Each row below holds a small network's activations on one input, seen along a few directions.
Each table varies a few parts of the input and shows all the possible inputs, shuffled.
A made-up example of a description, with smaller parts first: one of 6 places along a line, together with either a single point or one of 9 places around a ring or (one of 2 separate values, together with one of 5 places around a ring).
Shared parts are said once, and a part with two or three values counts as separate values.

Other details of the inputs shift rows strongly along two fixed directions, in all tables alike. That doesn't count.

A family of inputs:
R1: [ 25 -12  -7  20   9  35  33   8  38   2   3 -28  44]
R2: [ 26 -12  19  20  -7  48   1  26  21  32 -29  31  12]
R3: [ 33 -15  25 -65 -31 -28  -6   2  12  -2  -9  -2 -31]
R4: [ 22 -11  33 -16  -6 -16 -21  15   7   6 -23  25 -37]
R5: [ -2  -7 -15 -16  12 -25 -23  -8 -20 -18   9 -16 -13]
R6: [ 19  -3  25 -37 -17 -35 -20 -14 -14   7 -20  11 -47]
R7: [ 10 -21   7  38  -6  43  14   3  27  34 -26  17  11]
R8: [-19  11 -19  -1   5 -27 -20  -3  -7 -13  37 -20  24]
R9: [  5  10   8 -27  -9 -34 -29   3  -8 -16   4   6 -11]
R10: [ 17  -3  26 -38 -34 -19 -31   9 -15   6 -19  17 -27]
R11: [ -5  20  27 -39 -20 -32  -1  -5  -2   4 -17  20 -46]
R12: [-19   6 -36  12  15 -30   1 -11  -5 -35  17 -26  16]
R13: [-13   7 -29  12  18   4 -12  -5 -14 -39  31 -25  26]
R14: [  1 -11  -6 -23   0 -14 -27   6 -10   1  -8  -3 -25]
R15: [-24  10 -36  11  21 -29  -3 -11   1 -12  29 -29  21]
R16: [-21  17  -9   1   8 -26   8   0 -16 -15  24 -18  20]
R17: [-22  15   6   3   4  -9  18 -10   5   8  -3  -1   3]
R18: [ 20   5  16  25   7  55  31  -1  22  14 -38  37  -8]
R19: [-39  21 -27   0   6  -6  13 -11  -9   2  21 -30   7]
R20: [ 16 -10  20  26  -1  44  23  24  16   3 -24  46   6]
R21: [ 26  -8  21  30  -5  59  23  14  12   9 -25  43   0]
R22: [-35  21 -37  -5   4 -11  11 -14 -14 -24  19 -27  -1]
R23: [ -9  12   0 -19  -1 -16  -1  -7 -22   0  25  -4   2]
R24: [ 32  -9  24  33   1  54   4  14  19  25 -20  27  14]
R25: [  2  12  29 -21  -9  -6  11 -14  -3  25 -13  15 -28]
R26: [-19   8  -9 -25 -11 -31   1  -5 -33  -3  20 -16   6]
R27: [-23  -4 -46  13   8  -7  -1 -12  -7 -24  18 -26  17]
R28: [ -5  -7 -13  44   0  57  28  18   7 -10  -7  11  30]
R29: [-19  -7 -17  14  12  -8  -9  -1  -7  -3  12 -38  16]
R30: [ 22 -13  35 -30  -6 -19 -26  -1  -7  27  -1  10 -41]
R31: [-20 -19 -32  75  36  38  19   3  26 -21  19 -22  67]
R32: [ 18  -6  16 -14  -4  -9  -9 -11  -1  31 -10  14 -26]
Each input here is: one of 2 separate values, together with either a single point or (one of 3 separate values, together with one of 5 places around a ring).
Q: Changing only the choice among 2 separate values turns R12 into R15. The same change can be made to R21. Which row results?
A: R23
Q: Which other rows does R30 become when the choice among 2 separate values takes its other values? List them by row number.
A: R5

A family of inputs:
R33: [  9   1  18  52  -3  72  50  -6  24  11 -41  48   1]
R34: [-18  -4 -29 -23  17 -57 -25   8 -22 -43  48 -50  25]
R35: [ 26 -19  42 -49  -3 -28  -6   1  16  57  -5   6 -32]
R36: [-26 -15 -76  47  45  10  -6  -5 -15 -57  25 -46  52]
R37: [ 25 -12   2  40   9  61 -10  19  13 -16 -17  30  39]
R38: [-33  30 -12 -64 -16 -42   0 -13 -38 -11  27 -45  -7]
R39: [-12   5 -20  -7  26 -35 -37  -3  -9 -14  28 -55  14]
R40: [ 34 -36   5  64  24  70  20  17  57  -9 -21  11  37]
R41: [-47  18 -39 -27  12 -60 -27 -22 -34 -54  36 -28 -19]
R42: [ 17  13  32 -62 -37 -39   5 -14   9  27 -12  18 -56]
R43: [  8  22  44 -25 -23  -1  20  13 -15  18 -13  53 -44]
R44: [-20 -11 -69  47  31  27  44 -18  22 -36  15 -67  90]
R45: [ -1  -4   4  59  -1  59   0  17  25  20 -36  40   5]
R46: [ 35 -14  29  -2 -22  33  24   6  20  23 -11   6  22]
R47: [ 13  -4  28  48 -26  56   7  26  12  -1 -39  56   4]
R48: [-31  -5 -40   1  33 -35 -48 -13 -35 -30  33 -43  14]
R49: [ 13   9  41 -55 -34 -43  -5  -5  -6  65  -5  19 -65]
R50: [  7  27  38 -43 -33 -48  -7 -10 -24  50 -13  47 -79]
Q: What do these inputs look like to the network?
A: one of 3 separate values, together with one of 6 places around a ring
Q: Start at R43 and move only the place on the ring of 6, one step at a time. The first step leads to R38. Which rows follow, in order?
A: R46, R34, R37, R47
Q: Which other rows does R48 become when the choice among 3 separate values takes its other values? List them by row number.
A: R36, R37
